A small network was shown many inputs. Here are its activations along a few directions, one row for each input.
In each table, some parts of the input vary, and every possible input appears once, in random order.
Descriptions start from the smaller parts, as in this example, which fits no table here: one of 2 separate values, together with either a single point or one of 11 places around a ring or (one of 5 places around a ring, together with one of 6 places along a line).
Shared parts are said once, and a part with two or three values counts as separate values.
(in the rows, 128 means zero)

Other details of the inputs vary at random and push rows far along two fixed directions, the same in every table; ignore that.

Table:
R1: [163 136  95 113 115 107 117 137 183 135 165 113]
R2: [130 111 122  97 111 101 163 144 122 126 124 132]
R3: [162 136  92 111 113 116 121 138 185 135 175 121]
R4: [114 120 160  98 128 110 157 140  75 129 113 132]
R5: [154 136  92 154 120 160 104 106 188 126 151 119]
R6: [158 133  58 209 109 247 110  37 192  88 154 110]
R7: [138 119 133  93 122  98 131 152 136 129 128 125]
R8: [ 85 138 155 183 167 170  93 100  74 120  97 129]
R9: [131 135  98 223 130 247 112  51 139  89 123 116]
R10: [157 124 121  92 108  90 135 159 164 136 140 124]
R11: [ 74 130 164 150 160 134 114 126  66 134 102 145]
R12: [151 118 107  90 103  95 131 144 177 132 144 125]
R13: [142 139 105 187 114 215 118  63 147 108 137 121]
R14: [134 123 150  92 118 103 161 149  99 130 127 126]
R15: [137 127 132 110 111 121 154 123 123 130 130 132]
R16: [166 136  79 112 105 111 122 129 207 139 179 129]
R17: [107 124 136 130 141 123 116 128 120 133 115 132]
R18: [104 126 163 135 141 125 124 137  95 126  92 138]
R19: [134 128 121  96 129  93 129 152 139 140 153 131]
R20: [147 128 100  95 114  81 125 144 173 144 157 124]
R21: [151 117 110  99 103 102 163 142 149 127 137 130]
R22: [ 86 130 158 173 142 189 129  80  63 113  89 137]
R23: [139 133 126 108 128  86 125 155 140 144 140 126]
R24: [124 132 136 113 135  87 124 149 126 143 128 132]
R25: [ 95 121 192 106 151  93 137 173  55 131  82 133]
R26: [ 84 133 179 135 162 112 125 154  53 142  98 145]
R27: [134 125 116 161 121 169 139 105 127 113 122 127]
R28: [156 127 104  94 112  87 130 150 184 141 152 126]
R29: [ 92 135 162 173 165 168 104 115  78 120  92 127]
R30: [ 90 122 175 110 160  98 127 158  64 136  94 134]
Each input here is: one of 5 places around a ring, together with either one of 2 separate values or one of 4 places along a line.
- Changing only the place on the ring of 5 turns R20 into R1. The same change can be made to R12. Which row results? => R25
- Start at R18 and move only the place on the line of 4, one step at a time. The first step leads to R28. Which rows follow, in order? => R24, R16
- Change only the choice among 2 separate values in R21. List by row number the other rows that result. => R15
- Start at R7 and move only the place on the line of 4, one step at a time. The first step leads to R30. Which rows follow, in order? => R8, R19
- Which other rows agree with R27 in the place on the ring of 5? List them by row number. => R5, R10, R13, R23, R26

Table:
R31: [132 136 117 121 131 109 119 138 142 140 150 130]
R32: [143 132  97 123 112 133 134 109 157 131 162 128]
R33: [116 131 141 107 142  88 128 155 109 146 134 134]
R34: [181 124  83 120  96 139 129 123 206 117 157 111]
R35: [ 95 126 169  96 152  66 135 176  71 152 111 141]
R36: [155 129 105 116 118 117 111 136 180 130 146 119]
R37: [125 127 146 114 136 102 117 154 124 135 117 127]
R38: [127 117 145 111 128 110 139 150 117 124 105 128]
R39: [ 55 135 193 204 184 188  87 102  37 114  53 139]
R40: [124 118 147 100 120 101 161 147 102 130 115 134]
R41: [107 126 157 126 146 111 114 147 103 132 101 129]
R42: [115 116 165  87 127  85 167 163  76 135 105 134]
R43: [128 116 144 112 126 111 137 151 118 123 106 125]
R44: [104 148 111 217 152 215  79  61 133 115 127 130]
R45: [134 131 119 111 119 116 142 128 128 136 153 132]
R46: [156 125  94 131 103 150 139 103 167 116 148 120]
R47: [163 132  75 115  97 129 135 110 192 133 181 126]
R48: [118 138 119 215 133 239 112  52 116  96 112 123]
R49: [151 134  90 122 111 139 134 106 164 130 170 126]
R50: [130 118 144 110 127 112 140 150 118 124 109 125]
- Changing only one part turns R31 into R35. The same change can be made to R34. Which row results? => R43
- What do these inputs look like to the network? => one of 4 places along a line, together with one of 5 places around a ring

Table:
R51: [103 139 164 191 179 179  92 121  82 117  90 125]
R52: [175 117  71 148  98 167 137 107 189 101 152 111]
R53: [113 129 142 141 132 169 130  83  93 122 119 121]
R54: [111 118 146 152 128 143 148 117 101 117  88 133]
R55: [117 140 124 166 139 181  85  78 143 127 131 118]
R56: [218 117  79  43  84  55 178 185 214 141 187 110]
R57: [ 79 136 128 179 153 160 139  93  65 131 134 152]
R58: [159 145 107 158 109 180 132 100 154 113 153 108]
R59: [ 88 110 191  88 160  47 139 210  54 136  78 130]
R60: [105 118 128 148 137 149 100 116 141 123 102 138]
R61: [191 114  86  50  84  27 147 185 230 148 161 121]
R62: [139 112  94 122  97 145 144 113 168 119 131 134]
R63: [175 139  89 132  92 171 128  90 176 119 178 122]
R64: [ 95 127 207  73 153  54 127 193  41 156 102 144]
R65: [ 83 148 119 168 163 131 106 112  96 149 142 148]
R66: [134 123 111 115 106 139 142 102 146 116 132 133]
R67: [109 134 195  70 150  40 143 218  65 154 108 130]
R68: [112 137 123 158 139 166  87  81 148 115 117 127]
- Changing only one part turns R63 into R64. The same change can be made to R54. Which row results? => R61
- What do these inputs look like to the network? => one of 2 separate values, together with either a single point or one of 8 places around a ring
- Change only the choice among 2 separate values in R68. List by row number the other rows that result. => R66
